A small network was shown many inputs. Here are its activations along a few directions, one row for each input.
In each table, some parts of the input vary, and every possible input appears once, in random order.
A made-up example of a description, with smaller parts first: line(6) and (point or line(9) or (values(3) and ring(8))).
Shared parts are said once, and a part with two or three values counts as separate values.
In the rows, 100 means zero.

Other details of the inputs shift rows strongly along two fixed directions, in all tables alike. That doesn't count.

Rows:
x1: [92,102,101,102,93,88,104,86,101,113,108,107,101,82,92,104,91]
x2: [113,85,120,96,91,103,91,100,108,106,121,106,105,98,94,109,93]
x3: [115,58,146,83,103,114,91,112,123,85,115,115,79,125,89,88,101]
x4: [111,57,142,85,120,97,82,105,121,92,128,109,78,125,88,111,96]
x5: [95,86,116,101,91,103,104,100,117,103,99,117,94,94,90,98,87]
x6: [127,61,149,89,86,94,82,115,135,93,123,102,87,111,94,108,107]
x7: [103,90,112,90,112,99,97,86,98,105,116,107,88,105,86,106,92]
x8: [95,100,120,93,105,110,89,107,112,114,92,116,89,99,89,100,82]
x9: [97,100,99,97,109,113,110,88,93,105,94,113,95,101,87,101,86]
x10: [80,76,87,120,110,107,72,141,126,64,101,66,83,125,140,79,148]
x11: [105,125,78,104,97,95,137,78,70,106,77,116,122,85,83,106,81]
x12: [109,107,100,91,85,86,107,90,97,109,100,97,103,92,91,97,105]
x13: [72,142,30,127,115,99,86,99,81,95,93,58,124,87,137,95,131]
x14: [96,105,107,99,116,103,103,98,84,115,78,115,95,103,96,104,82]
x15: [80,104,81,113,123,99,55,132,109,85,104,60,84,122,140,88,146]
x16: [83,140,33,124,90,98,102,110,84,84,64,60,129,87,140,82,134]
x17: [89,114,61,120,106,94,84,117,100,73,104,51,107,109,130,88,151]
x18: [98,117,90,97,87,110,115,85,92,112,90,115,121,84,89,95,80]
x19: [103,69,127,106,90,108,95,116,125,95,107,115,88,104,97,108,91]
x20: [102,106,100,91,93,98,105,86,92,114,112,104,107,94,88,97,95]
x21: [102,76,119,97,104,80,102,95,100,101,113,112,88,106,94,106,91]
x22: [94,124,92,105,97,110,105,95,84,127,79,118,108,82,91,113,67]
x23: [83,140,30,122,91,98,106,111,78,86,65,60,123,93,137,79,137]
x24: [102,127,78,95,93,92,123,67,65,123,98,107,116,85,88,98,82]
x25: [117,84,121,92,105,85,106,94,103,93,114,105,97,110,84,108,97]
x26: [95,95,122,91,107,112,90,110,110,112,93,114,80,107,88,97,88]
x27: [105,53,145,92,102,104,93,112,126,86,111,118,68,121,91,94,100]
x28: [119,60,147,86,102,108,96,112,128,75,112,111,77,124,81,96,105]
x29: [109,103,101,106,84,108,113,98,103,96,95,110,113,91,86,113,87]
x30: [116,95,107,92,93,92,121,95,91,101,82,118,106,98,90,99,89]
x31: [104,144,101,76,94,103,134,82,96,113,110,106,100,81,116,111,81]
x32: [93,139,89,85,98,118,133,104,98,96,93,91,102,84,130,99,90]
x33: [103,63,130,98,106,98,102,110,112,91,102,119,84,115,96,99,94]
x34: [97,92,112,96,104,116,98,99,117,103,104,114,98,97,85,102,85]
x35: [90,135,83,96,106,90,108,72,62,131,86,110,101,86,89,108,77]
x36: [99,112,105,100,102,98,86,99,93,122,102,111,99,90,95,117,82]
x37: [108,119,94,93,81,85,114,79,92,118,94,103,115,77,88,102,92]
x38: [86,111,66,118,107,100,73,117,103,80,107,56,115,106,140,82,144]
x39: [112,105,102,105,88,95,108,92,99,104,110,101,113,87,86,117,94]
x40: [94,132,69,109,96,100,114,74,72,128,100,109,124,68,89,121,74]
x41: [111,104,103,94,97,89,114,82,90,101,108,101,99,98,81,103,97]
x42: [104,121,92,99,89,91,116,77,92,111,102,102,117,78,80,107,91]
x43: [82,104,57,125,129,109,85,122,94,73,86,65,106,121,142,90,136]
x44: [95,104,65,115,102,100,90,124,96,67,77,60,102,115,141,76,147]
x45: [117,54,147,85,108,109,92,116,122,85,113,119,87,127,93,94,98]
x46: [79,111,58,119,120,103,73,116,100,83,108,57,101,111,135,91,144]
x47: [113,86,107,95,98,86,90,108,107,86,106,81,88,114,111,89,126]
x48: [88,129,73,101,99,112,124,77,79,122,85,116,114,81,82,103,76]
x49: [99,99,101,108,88,90,105,91,96,115,110,111,104,82,93,115,85]
x50: [107,100,103,101,85,114,109,98,98,108,98,116,116,92,92,106,80]
x51: [96,70,105,111,109,112,68,146,137,48,109,62,84,134,128,81,156]
x52: [114,65,147,89,94,111,90,114,142,77,114,109,86,114,81,99,102]
x53: [86,90,75,127,116,121,67,138,120,68,102,64,101,117,141,97,136]
x54: [99,74,127,94,97,90,92,102,118,101,122,108,79,105,90,100,102]
x55: [104,66,150,86,116,113,79,118,121,98,101,114,64,126,91,96,95]
x56: [115,113,92,93,92,75,123,79,76,115,91,107,113,88,90,104,87]
x57: [109,97,103,92,103,89,109,87,85,109,109,108,109,102,93,102,88]
x58: [97,107,109,92,114,87,96,88,80,119,95,112,95,102,93,112,82]
x59: [93,133,70,98,85,109,129,77,71,123,82,116,124,79,85,94,78]
x60: [91,122,77,104,93,81,124,68,67,122,94,110,105,80,89,104,80]
x61: [92,116,105,94,105,96,87,92,96,122,100,109,97,88,92,107,86]
x62: [118,83,122,96,79,105,102,111,117,96,95,111,102,100,94,106,93]
Description of these inputs: values(2) and (point or (line(5) and line(6))).
Question: Changing only the values(2) part turns x39 into x29. The same change can be made to x46. Which row results?
Answer: x48
Question: Changing only the values(2) part turns x36 into x22. The same change can be made to x20. Which row results?
Answer: x59
Question: A walk changes only the line(5) part. It starts at x2 and steps to x38. List the rest of the walk in order.
Answer: x20, x24, x57

Rows:
x63: [118,56,146,91,78,84,75,123,133,88,113,97,78,114,97,87,122]
x64: [67,115,58,133,115,122,77,119,101,88,99,74,104,100,127,100,119]
x65: [97,157,42,114,82,95,121,74,72,111,93,79,137,66,99,110,104]
x66: [111,87,95,110,84,109,128,98,97,89,75,124,124,94,80,100,84]
x67: [117,37,137,101,118,94,88,119,114,70,102,109,77,141,89,94,111]
x68: [120,71,173,68,113,93,84,93,119,121,143,133,77,109,73,124,67]
x69: [115,137,96,74,91,83,151,51,58,129,83,126,108,79,56,107,64]
x70: [76,142,41,123,96,88,97,111,84,99,74,61,111,82,151,92,128]
x71: [113,84,134,87,100,124,99,129,131,76,106,101,94,117,117,97,101]
x72: [110,63,126,102,109,83,87,89,103,106,117,117,100,109,73,112,88]
x73: [72,123,39,128,127,80,71,117,94,75,114,33,106,107,168,92,160]
x74: [86,151,25,123,94,109,108,117,92,61,70,39,135,94,153,74,155]
x75: [102,97,102,109,107,113,77,124,117,84,122,78,99,110,128,112,116]
x76: [89,111,34,139,90,91,79,122,98,62,108,31,124,105,154,84,172]
x77: [104,109,99,85,107,88,132,78,81,105,97,110,90,98,98,102,87]
x78: [90,59,142,92,133,116,79,123,122,84,107,110,55,138,99,90,105]
x79: [90,153,45,106,82,107,151,82,77,100,74,93,134,67,121,95,92]
x80: [115,72,153,66,115,111,108,85,99,119,102,144,70,117,61,100,63]
x81: [94,148,65,102,87,114,131,55,60,149,87,130,131,58,66,120,48]
x82: [91,118,92,93,115,98,93,73,78,135,106,115,105,88,83,108,76]
x83: [79,79,126,104,109,114,66,129,127,103,92,110,68,113,103,95,99]
x84: [110,76,134,93,96,94,61,136,141,79,106,75,77,119,113,89,137]
x85: [109,78,148,88,102,104,70,132,129,100,105,104,74,116,113,106,100]
x86: [99,131,69,115,74,84,136,64,52,144,51,139,132,59,62,113,51]
x87: [89,71,115,107,117,115,40,151,136,81,96,74,72,133,137,82,139]
x88: [120,102,125,76,76,65,130,44,77,146,126,140,110,72,39,115,56]
x89: [99,135,47,113,68,97,136,90,79,85,77,80,138,80,118,79,120]
x90: [106,66,121,103,103,106,76,127,145,69,139,76,83,115,125,106,130]
x91: [118,118,128,69,89,75,124,47,83,146,121,137,107,70,38,122,54]
x92: [92,131,32,139,87,96,125,75,56,111,73,98,148,69,92,116,89]
x93: [103,123,62,102,90,74,131,75,57,100,86,89,113,97,100,86,110]
x94: [117,73,155,69,92,133,113,100,128,108,101,146,90,104,64,97,62]
x95: [109,88,128,84,121,101,99,111,98,90,104,103,77,126,111,101,100]
x96: [68,86,92,118,139,105,48,127,117,84,119,71,78,125,131,93,133]
x97: [105,56,173,74,98,135,108,112,144,99,110,153,74,111,59,100,59]
Question: What is each input in this table made of?
Answer: values(5) and (point or line(6))
Question: Changing only the values(5) part turns x63 into x89. The same change can be made to x83. Which row results?
Answer: x97
Question: Which other rows does x81 become when the line(6) part takes its other values? List them by row number.
Answer: x64, x65, x75, x76, x90
Question: Which other rows agree with x67 in the values(5) part? List them by row number.
Answer: x69, x77, x78, x80, x93, x95
Question: Which other rows does x92 become when the values(5) part takes its other values? List them by row number.
Answer: x66, x67, x72, x86
